These are the activations of a small neural network, seen along a few directions. Each row is one input.
Each table varies a few parts of the input and shows all the possible inputs, shuffled.
Descriptions start from the smaller parts, as in this example, which fits no table here: values(2) and (point or line(11) or (line(4) and ring(5))).
Shared parts are said once, and a part with two or three values counts as separate values.

A family of inputs:
R1: [  8 -27 -20 -24   6 -21   4  21  -2  -5  27  -2 -10 -16  32]
R2: [ 13  19   9  18 -18   6 -12  -7  17  -5  -1   2   2  -1 -38]
R3: [  4  -3  -8  -5  41  -8   8   5 -25  13   5  -4 -17  -1  15]
R4: [ 29  17  -3  21 -16  16  19  10   5  11  17   7   1   7 -27]
R5: [  7 -13  -9 -20  13 -14   9  10 -14   3  13   0 -16 -10  23]
R6: [ -5  11  11   5 -23   9  13 -16  13   5  18   7  22   6 -18]
R7: [ 17   8  -5   5 -24   4  27   3 -11  12  24   1  10   1 -22]
R8: [-15   3   6 -10  45   0  -2 -10  -5   3  -4  -6  -2  -1  19]
R9: [  6  27  12  16 -13  22  -1  -5  16   0  12   5  22   9 -17]
R10: [ 23  15  -4   9 -23   9  19   7  -8  10  20   1   4   2 -19]
R11: [-18  -5  -3 -23  19  -8  -4  -1   6 -10   6  -4   4  -8  30]
R12: [-17 -12  -9 -23  15 -24 -12  -1   2 -18  -2  -5 -13 -13  10]
R13: [ -6  21   6  10 -20  13   6  -8  16   3  15   6  18   6 -14]
R14: [  9   1   4   2  50   5  -1   5 -24  21   1  -8 -29   1   8]
R15: [ -8   6  16   1  59  17 -10 -10  -1  10  -9 -12 -10   3  11]
R16: [  0  -4 -18  17  -4  19 -48  32  -1 -29 -88  11 -32  21  56]
R17: [ -7   7  16  -1 -26   7  14 -17   7   9  15   2  27   5 -18]
R18: [ -1  12   1  10 -23  -6  -7  -7  12  -8   6   6  10  -6 -34]
R19: [ -6   0 -13  23   2  29 -34  32  -2 -25 -82  10 -19  22  80]
R20: [-16 -19  -6 -30   9 -11  -6   6  20 -17  18  -7   3 -13  36]
R21: [ -4  -1   9  -1  52   0 -24  -9  -4   1 -17 -12 -24  -3 -10]
R22: [  9  -1  -3   1 -28  -1  31  -1 -12  21  21   5  10  -1 -25]
R23: [  9 -12  -1   0 -30  -4  38  -5 -14  25  20   1  18   0 -28]
R24: [-11  -5   6   3 -25 -14   8 -17   4   0   7   4  13  -7 -40]
R25: [ -6 -14  11   1 -28 -16  10 -25   1   6   6  -6  24  -6 -43]
R26: [ -9  -4  17  -1 -29   3  19 -22   8  17  14   2  33   6 -21]
R27: [ -9 -27 -11 -30   4 -24 -20   5  19 -24  11  -7 -11 -18  16]
R28: [ -7   8   4   4 -24 -10   0 -14   5  -2   7  -1   7  -8 -36]
R29: [ -7  -5   1 -11  38 -13 -16 -11  -8  -7 -11  -8 -14  -5  -2]
R30: [ 17  -3 -16  32   1  17 -26  50 -21 -17 -69  11 -31  25  76]
Describe the family of inputs behind these rows.
Answer: values(3) and (point or line(4) or line(5))
The inputs of R22 and R24 match in every part but the values(3) part. If R5 is changed in the same way as R22 into R24, which row does it become?
Answer: R12
A walk changes only the line(4) part. It starts at R27 and steps to R12. List the rest of the walk in order.
Answer: R29, R21
Change only the values(3) part in R19. List by row number the other rows that result.
Answer: R16, R30

A family of inputs:
R31: [ 10   8  -4  15  -1  13  -4  12  -6   0 -28   5  -5  17   8]
R32: [  1  -5  -2  -8  31  -3  -2   6  -6  -2   4  -2 -12  -4  15]
R33: [ -3 -14  -3  -5  13   0 -11   5  -3  -4 -12   0 -10  -1  20]
R34: [  2   6   2   5  24   3  -1  -1 -11   6  -3  -4 -12   1   6]
R35: [  4   1  -9  13  -6   7 -17  17   5 -15 -27   4  -9   9  23]
R36: [ -4   7 -11   7 -12   7 -21  17   1 -17 -30   9  -9   7  34]
R37: [-11  -8 -12  -9  14  -9 -18  13  -1 -16 -14   4 -11  -2  37]
R38: [ 2  3 -2 -4 22  5 -2  1 -8  2 -6 -5 -7  3  9]
R39: [  8   5  14   5 -72  -4  52 -28  11  25  61   4  56  -1 -73]
R40: [  6  14  -1  24   3  13  -2   6 -10   3 -21   2  -8   7   2]
R41: [ -7  -6  -9  -6  11  -4 -15  11   4 -12 -14   1  -9  -4  30]
R42: [ -1   3  20 -12 -11 -17  26 -43   7  17  51  -7  28 -17 -80]
R43: [ -6  18  23   7 -27  -1  26 -37  18  20  41   2  30  -3 -76]
R44: [  0  -1  -3  -6  13   4 -10  10   0  -1  -5  -4  -9   2  17]
R45: [  0  -7  -2 -10  28  -1   4  -2 -10   0  -3  -8  -6  -1   8]
R46: [  2  -2  -2  10  -7  11 -14  12  -1  -7 -28   5  -8   7  18]
R47: [ -3  -9  -1  -9  23  -6  -9   6  -2  -1   1  -6 -12  -5  16]
R48: [  2  -4   0  -2  21   4  -4   9 -11  -2  -8   0 -10   3  14]
R49: [  2  -5 -11   5   3   0 -16  15   7 -12 -19   2 -14   5  27]
R50: [ 10  -7  11 -24 -47 -25  53 -34   1  24  82  -5  37 -23 -80]
R51: [ -5   7  20  -5 -16  -9  22 -40   9  20  45  -4  32  -8 -79]
R52: [ -5  -2 -10   2   2  -1 -17  13   4 -12 -25   4 -11   0  29]
R53: [ -3   1  -8   8 -10   9 -15  14   0 -16 -35   6  -5   6  26]
R54: [  8   9  -2  14  -2  18  -4  13  -6  -8 -23   5  -5  11  11]
R55: [  5   6  13  -3 -63 -10  49 -32  11  30  66   2  43  -7 -75]
R56: [  2   8   2  14  10   9   0   2 -12   6 -17  -3 -10   6   3]
R57: [  1  21  21  15 -39   6  27 -35  19  16  32   5  41   1 -70]
R58: [ -9  -2 -12  -1   2  -3 -19  15   1 -14 -24   7 -12   3  35]
R59: [  0  -8 -10  -5  13  -2 -12  13   6 -12  -9  -2 -11  -1  28]
R60: [ -9  -8  -5 -14  20  -8 -12   6   4 -11  -7  -3 -11  -9  32]
R61: [  6  10  -2  11  -8  13 -15  16   1  -2 -23   5  -8  11  17]
R62: [ -2   2   5  -1  33  -3   0  -4 -14   7   4  -8 -14  -5   5]
R63: [ -6 -16   1 -13  23  -7  -9   2  -3  -5  -5  -5 -12  -6  21]
R64: [ -3 -17  -5 -10  22 -12 -11   9   2 -14  -7  -7 -12  -2  28]
R65: [ 10  -1  12 -14 -55 -18  48 -32   5  27  77  -3  45 -17 -77]
R66: [  2   5  -1   3   1   8 -13  12   1   1 -15   0 -11   6  18]
R67: [  4   6  -3   5  11   9  -3   6  -5   4 -15   1  -9   8   9]
R68: [-13 -10  -9 -15  20 -13 -15   8  -1 -16  -6   0 -11  -6  38]
R69: [  3   5  -4   6  11  13  -3   9  -5  -3 -11   2  -9   4  12]
R70: [ -2  -9  -3   4   4   3 -13   8  -1  -5 -22   2 -11   3  18]
Describe the family of inputs behind these rows.
Answer: line(4) and (values(2) or line(8))
The inputs of R65 and R50 match in every part but the line(4) part. If R37 is changed in the same way as R65 into R50, which row does it become?
Answer: R68
The inputs of R61 and R44 match in every part but the line(4) part. If R40 is changed in the same way as R61 into R44, which row does it become?
Answer: R34
Which other rows agree with R55 in the line(4) part? List them by row number.
Answer: R43, R49, R52, R56, R58, R66, R67, R69, R70
Change only the line(8) part in R45. List by row number the other rows that result.
Answer: R32, R47, R60, R62, R63, R64, R68
Change only the values(2) part in R65. List by row number the other rows that result.
Answer: R51

A family of inputs:
R71: [-15  13   5  13   8  14 -24  -4  17 -14 -31   1   2   8   9]
R72: [-12  12   4  20  -7  12 -28  -4  10 -12 -46   6  -6  10 -10]
R73: [  5   1   4  -5  49   9  -2   6 -19  11  -4  -5 -17   5  24]
R74: [ 20  23  18  -3 -12 -10  47 -40  -6  40  82  -9  18 -17 -93]
R75: [ -1   1   6 -14 -80 -20  55 -28   5  19  70   6  52 -12 -60]
R76: [-23  -4   5 -12  23  -2 -25  -5  12 -21 -12   0  -2  -2  21]
R77: [  1 -32 -23 -25  -7 -22  -5  29  -5 -18   2  -2 -16 -15  50]
R78: [ 13  16   4  35  23  17  -7   5 -20  16 -34   2 -24  17  -9]
R79: [ 12   4 -13  13 -30  17   0  24   4  -6 -22  10   6  13  32]
R80: [ -8   1  26  -8 -37 -16  26 -48  33  18  63  -8  44 -15 -88]
R81: [-27 -24  -7 -30  34 -25 -24  -2   9 -27  -8  -5 -13 -15  28]
R82: [  3 -12 -14 -10 -16   2  -2  25   0 -11  -3   9   1   1  45]
R83: [ 12  17   5  25  36  23  -2   6 -14  15 -21  -3 -15  13  11]
R84: [ 16   4 -13  26 -43  13  -7  26  -3 -13 -35  12   0  15  10]
R85: [  3 -20  -7 -23  59 -12  -2   9 -23   3  -2 -16 -30  -6  29]
Describe the family of inputs behind these rows.
Answer: values(3) and (point or line(4))
Change only the line(4) part in R73. List by row number the other rows that result.
Answer: R78, R83, R85
A walk changes only the line(4) part. It starts at R72 and steps to R71. List the rest of the walk in order.
Answer: R76, R81

A family of inputs:
R86: [  6 -26 -18  -9 -82 -36  47   4   2  -5  59   5  27 -23 -39]
R87: [  2   1   3  28 -41   9 -32   9  12 -22 -56  12  17  25  14]
R88: [ 16   0 -30  30 -82   1 -12  52   6 -23 -43  13 -12  16  33]
R89: [ 10  17  25  33  56  42 -24   6 -30   9 -57  -5 -21  49   2]
R90: [  6  -8   1 -25  87  -7 -21  10 -12   9  19 -16 -48 -24  44]
R91: [  4  14  -2  27 -19  22 -29  14   0 -10 -60  15  -9  12  -3]
R92: [ -7  -3  26  -2 -15 -11  15 -44  19  18  35  -4  40  -5 -48]
R93: [  8   4  19 -13  46 -11  30 -37 -24  38  48 -10 -10  -4 -71]
R94: [-21  -6 -24 -34   3  -9   7   9   3 -21  11   7   5 -13  44]
R95: [-16   9   5 -15  65  12  -4  -2 -12  14  -6  -9 -20  -7  37]
R96: [  3 -41 -38 -34 -39 -37  -8  47  15 -35  19   1 -12 -32  74]
R97: [-24  14  -7 -26  27   9  -4   1  21 -12  16   4  -1  -9  44]
R98: [ 14  43  11  56  21  52  -9   2 -13  14 -62   1  -3  35  -2]
R99: [ 10  -1  21  -1  12 -19  19 -32  -5  28  38 -15   8 -17 -75]
R100: [-13 -17  10 -14 -40 -18  25 -38  16  -1  38   2  40  -1 -54]
Describe the family of inputs behind these rows.
Answer: values(3) and line(5)
The inputs of R87 and R94 match in every part but the values(3) part. If R98 is changed in the same way as R87 into R94, which row does it become?
Answer: R95
Change only the values(3) part in R91. List by row number the other rows that result.
Answer: R92, R97
